Each row below is a small network's average activation on inputs in which a field has the value named, seen along a few directions.
Values that are neighbours, or in one group, have similar rows; names and order tell nothing.
In the rows, zero is written as 500.
Random noise pushes rows far along 5 fixed directions. That doesn't count. These rows show it; they differ only by the noise:
[598 535 594 465 220 440 523 559 766 438 542 472 508 600 522 390 441]
[495 485 521 458 554 548 474 546 580 498 484 464 479 507 520 477 487]
[546 434 526 614 410 594 550 587 410 410 481 288 427 614 274 483 518]
[458 521 532 387 622 496 425 516 560 535 479 561 523 386 589 491 590]
[509 599 638 455 324 430 447 531 732 505 518 508 580 487 637 412 595]
[509 569 533 375 320 351 533 455 602 469 572 667 512 523 430 471 547]
[542 477 539 438 510 537 466 574 651 484 482 455 484 491 563 443 463]


Field BERO:
basos: [603 358 416 492 446 537 561 488 350 479 487 466 444 436 457 434 460]
guza: [660 491 505 589 307 457 434 590 609 499 514 390 575 411 608 378 430]
vinon: [479 444 508 692 565 670 480 579 356 536 382 261 395 475 557 509 458]
soki: [393 622 534 525 528 461 571 406 549 544 559 487 547 647 579 519 471]
mevig: [481 574 590 512 218 427 525 413 532 457 549 548 567 570 386 497 520]
vagam: [535 497 429 577 506 470 514 476 441 467 423 534 486 431 591 497 494]
vamop: [382 538 433 687 546 524 536 389 492 589 597 596 544 767 471 651 404]
lenag: [624 443 652 778 365 656 422 638 372 458 415 102 577 483 408 526 667]
par: [550 513 511 426 617 430 515 557 511 491 494 563 515 302 679 486 536]
rikiz: [696 335 475 412 460 514 501 664 406 335 429 354 437 400 315 422 533]
The values of BERO form a ring.
- A walk along BERO starts at lenag and steps to its neighbour vamop. Put vinon, soki, mevig, par in the order it reaches them. => vinon, par, soki, mevig
- What is the length, in steps, of the shortest route from rikiz to vagam? => 3

Field PADUB:
netur: [522 503 476 636 536 506 579 462 457 627 541 460 514 538 660 494 436]
zibi: [312 668 601 753 472 623 436 441 616 794 478 301 642 669 859 530 352]
rame: [610 431 461 621 376 568 613 478 426 395 431 348 320 601 443 439 474]
goda: [308 619 685 588 416 631 386 599 696 645 500 459 617 698 624 523 607]
seset: [240 597 490 522 670 650 304 410 210 595 365 473 579 389 560 481 771]
bul: [665 387 623 508 121 500 441 529 660 551 395 351 525 442 641 346 490]
kogol: [799 326 415 322 607 516 435 568 539 442 509 633 529 307 453 553 266]
tenu: [370 538 461 460 662 534 541 422 521 423 474 638 431 717 417 710 284]
sif: [664 484 450 241 575 377 526 455 712 450 632 662 518 617 394 490 292]
molis: [421 505 473 536 317 473 511 345 513 600 502 647 548 529 403 606 476]
veves: [451 635 622 414 313 478 462 498 833 568 580 499 657 627 545 459 640]
fefet: [463 425 508 657 620 729 680 522 335 399 401 161 455 653 400 449 466]
putu: [673 409 283 333 782 482 520 576 491 535 414 614 317 255 624 392 362]
zepe: [310 592 600 569 584 447 594 413 438 395 502 466 551 573 396 516 603]
baz: [764 311 447 448 409 494 683 737 432 310 558 256 343 616 134 380 318]
keva: [480 653 687 777  99 483 497 662 626 468 390 272 532 532 718 438 674]
pem: [752 436 497 502 297 358 516 620 595 439 598 453 532 406 632 410 392]
zufe: [640 340 473 422 396 514 479 543 420 411 604 719 470 376 221 585 443]
vinip: [465 663 711 321 394 341 279 474 885 583 597 604 609 363 754 264 661]
ziko: [247 607 570 601 453 663 408 427 463 619 470 481 593 685 464 516 621]
bibor: [357 496 609 457 769 608 420 582 468 434 383 464 467 299 716 566 568]
lated: [675 422 470 292 509 540 398 686 507 425 410 345 443 215 522 253 588]
mipeg: [271 426 348 886 729 749 596 455 172 491 427 318 331 914 243 749 426]
koz: [487 556 606 489 569 453 480 546 522 394 484 441 525 464 426 558 637]
seba: [386 544 526 232 439 258 625 268 387 476 486 884 510 367 532 497 696]
zedad: [417 726 627 607 269 207 419 358 782 624 712 679 765 607 791 542 632]
nekul: [379 523 507 514 731 614 527 526 522 597 511 246 518 507 624 436 536]
pusul: [464 529 401 778 594 500 459 514 242 438 466 419 535 473 348 583 696]
fiki: [429 480 337 481 963 475 392 477 393 603 476 699 487 132 751 561 638]
dit: [631 529 539 487 433 530 398 526 577 589 530 452 555 373 646 547 388]
A value of PADUB combines one of 3 hidden first parts with one of 10 second parts; all combinations occur once.
- tenu and mipeg share the first part; tenu and bibor share the second. Which value has the first part of bibor and the second part of mipeg? => keva
- zedad and veves share the first part; zedad and netur share the second. Which value has the first part of netur and the second part of veves? => lated
- kogol and sif share the first part; kogol and dit share the second. Which value has the first part of dit and the second part of sif? => baz
- seset and fefet share the first part; seset and goda share the second. Which value has the first part of goda and the second part of fefet? => koz
